Here are a small network's activations along a few directions, averaged over the inputs that share one value of a field.
Values that are neighbours, or in one group, have similar rows; names and order tell nothing.
In the rows, zero is written as 500.
Random noise pushes rows far along 11 fixed directions. That doesn't count. These rows show it; they differ only by the noise:
468 604 526 515 618 458 597 482 442 551 484 716 633 524 451 526 764 474 322 628 443 361
430 535 238 401 425 468 374 628 564 357 575 468 368 381 419 517 251 505 569 657 204 767
565 858 401 369 739 445 505 566 338 443 425 445 525 508 580 397 586 509 590 503 319 615
358 754 483 671 545 600 319 437 503 670 415 570 521 253 578 479 590 540 522 450 662 847
516 543 454 301 656 509 642 577 381 591 635 329 552 555 609 369 544 504 597 357 504 598
561 284 449 497 423 560 558 514 545 462 544 587 506 461 527 583 430 511 544 459 599 480
605 375 597 693 250 607 316 279 550 347 496 639 673 595 445 369 294 598 279 367 727 586
327 631 531 498 579 397 289 593 389 673 481 414 553 428 618 443 668 389 579 415 478 686
513 765 290 463 680 611 545 540 396 424 592 616 568 433 565 495 561 583 506 475 399 641
536 271 521 408 516 504 741 427 527 544 581 410 476 578 540 445 402 567 517 505 606 245
604 370 458 600 450 315 459 402 382 457 343 630 555 649 498 492 474 472 432 553 505 295
371 568 646 493 242 636 423 427 510 320 624 298 647 543 559 273 73 797 78 477 528 277
527 350 371 358 357 370 609 756 438 528 417 541 474 409 469 669 432 452 435 652 364 515


Values of H:
h9: 523 447 858 220 494 622 753 692 683 586 573 388 497 382 329 568 759 359 583 465 607 636
h1: 430 558 305 829 257 450 109 325 466 597 487 593 522 570 378 458 311 518 276 425 505 922
h6: 484 330 411 587 535 142 239 512 423 543 292 604 423 694 521 585 650 214 635 546 326 498
h8: 428 611 618 459 458 679 725 652 459 588 526 475 621 376 521 577 552 624 298 490 626 499
h7: 343 802 506 693 551 470 345 503 449 613 434 522 494 344 519 585 694 488 387 522 434 477
h10: 647 383 480 493 415 388 609 439 502 618 456 378 431 677 324 411 403 470 409 518 489 611
h4: 389 593 512 532 464 416 562 463 309 761 432 362 575 494 586 388 464 608 326 509 600 510
h2: 537 558 525 481 463 420 435 525 327 463 606 331 548 717 508 371 490 455 495 291 446 439
h5: 610 358 359 650 450 563 483 438 414 400 530 584 420 627 576 598 411 531 694 335 631 360
h11: 440 736 429 613 575 580 403 473 378 414 437 449 507 400 661 468 362 669 522 446 543 425
h3: 259 477 168 614 554 551 372 542 381 597 777 547 531 502 609 535 475 565 426 457 412 580
The values of H form a line.
Question: A walk along H starts at h6 and steps to its neighbour h3. Put h1, h7, h4, h5 in the order it reaches them.
Answer: h4, h5, h7, h1
Question: List every value one step from h8, in the order listed.
Answer: h9, h11

Values of M:
m3: 367 395 361 451 675 516 762 456 640 687 693 472 274 475 394 514 611 440 772 560 469 574
m14: 393 467 363 586 635 512 529 456 377 490 673 503 558 632 501 491 486 559 502 479 442 332
m5: 522 598 507 558 666 642 453 415 576 256 638 459 521 544 512 436 476 544 580 464 414 345
m6: 526 461 351 530 569 401 400 464 414 584 410 357 412 571 638 450 368 506 629 456 508 591
m4: 492 388 479 428 417 671 585 540 635 293 561 474 414 543 458 549 240 638 398 641 458 299
m8: 565 692 779 580 579 579 509 505 373 695 371 441 730 436 729 444 738 541 332 298 783 398
m13: 445 336 545 375 500 491 613 647 538 541 526 322 361 426 752 698 429 504 683 425 493 153
m2: 604 566 286 390 576 486 792 611 370 457 445 588 481 385 506 583 502 579 494 619 403 410
m15: 625 401 542 457 538 472 689 399 458 599 584 313 417 644 479 392 488 498 631 397 630 377
m11: 455 520 708 580 488 495 416 470 573 587 428 504 497 402 569 602 655 457 530 433 597 296
m9: 627 607 546 303 526 435 582 667 244 566 445 353 623 551 562 366 553 475 556 339 555 694
m1: 567 396 362 394 459 428 705 629 453 509 375 440 326 501 574 677 346 531 584 516 485 367
m7: 375 349 661 478 438 435 310 499 503 525 659 450 677 547 577 385 641 377 434 358 518 475
m10: 217 683 489 652 535 418 237 446 341 732 444 534 560 408 632 438 594 522 476 442 618 612
m12: 274 506 606 545 320 557 139 466 655 489 504 341 449 330 604 404 303 522 545 471 554 742
Each value of M is a pair of two hidden parts, and every pair occurs once (5 first parts, 3 second parts).
Question: m11 and m8 share the first part; m11 and m15 share the second. Which value has the first part of m15 and the second part of m8?
Answer: m5
Question: m1 and m10 share the first part; m1 and m13 share the second. Which value has the first part of m13 and the second part of m10?
Answer: m12

Values of Y:
y3: 544 590 455 463 527 533 508 491 558 555 468 376 431 510 456 411 400 514 501 493 482 771
y8: 563 605 764 423 462 574 573 516 679 415 368 416 415 398 421 539 515 525 494 590 492 388
y10: 727 456 358 531 496 625 449 323 514 72 685 570 535 716 415 358 255 580 613 355 434 503
y5: 538 427 484 451 503 525 395 768 447 331 529 594 522 492 699 777 611 401 617 363 395 292
y7: 329 529 368 559 440 564 437 538 383 462 736 644 695 473 584 508 487 618 217 478 422 391
y9: 615 421 491 406 756 554 646 352 597 362 596 529 464 640 532 472 573 482 698 512 461 310
y1: 633 520 483 326 587 627 621 606 583 378 536 491 442 445 456 525 503 479 735 479 485 661
y2: 316 615 328 673 542 526 426 423 489 564 526 641 486 329 486 517 531 547 486 631 490 574
y4: 529 537 615 516 554 609 455 541 441 324 525 686 701 514 659 602 660 539 372 388 552 240
y6: 518 383 440 513 264 421 427 550 472 433 466 456 453 537 407 513 245 527 428 535 450 534
y11: 402 755 682 443 286 431 336 536 476 536 440 186 554 531 427 261 279 583 162 534 385 641
The values of Y form a line.
Question: A walk along Y starts at y3 and steps to its neighbour y5. Put y8, y10, y9, y2 in the order it reaches them.
Answer: y8, y10, y2, y9
Question: How many steps from neighbour to neighbour lead from y7 to y11, at the fewest?
Answer: 6
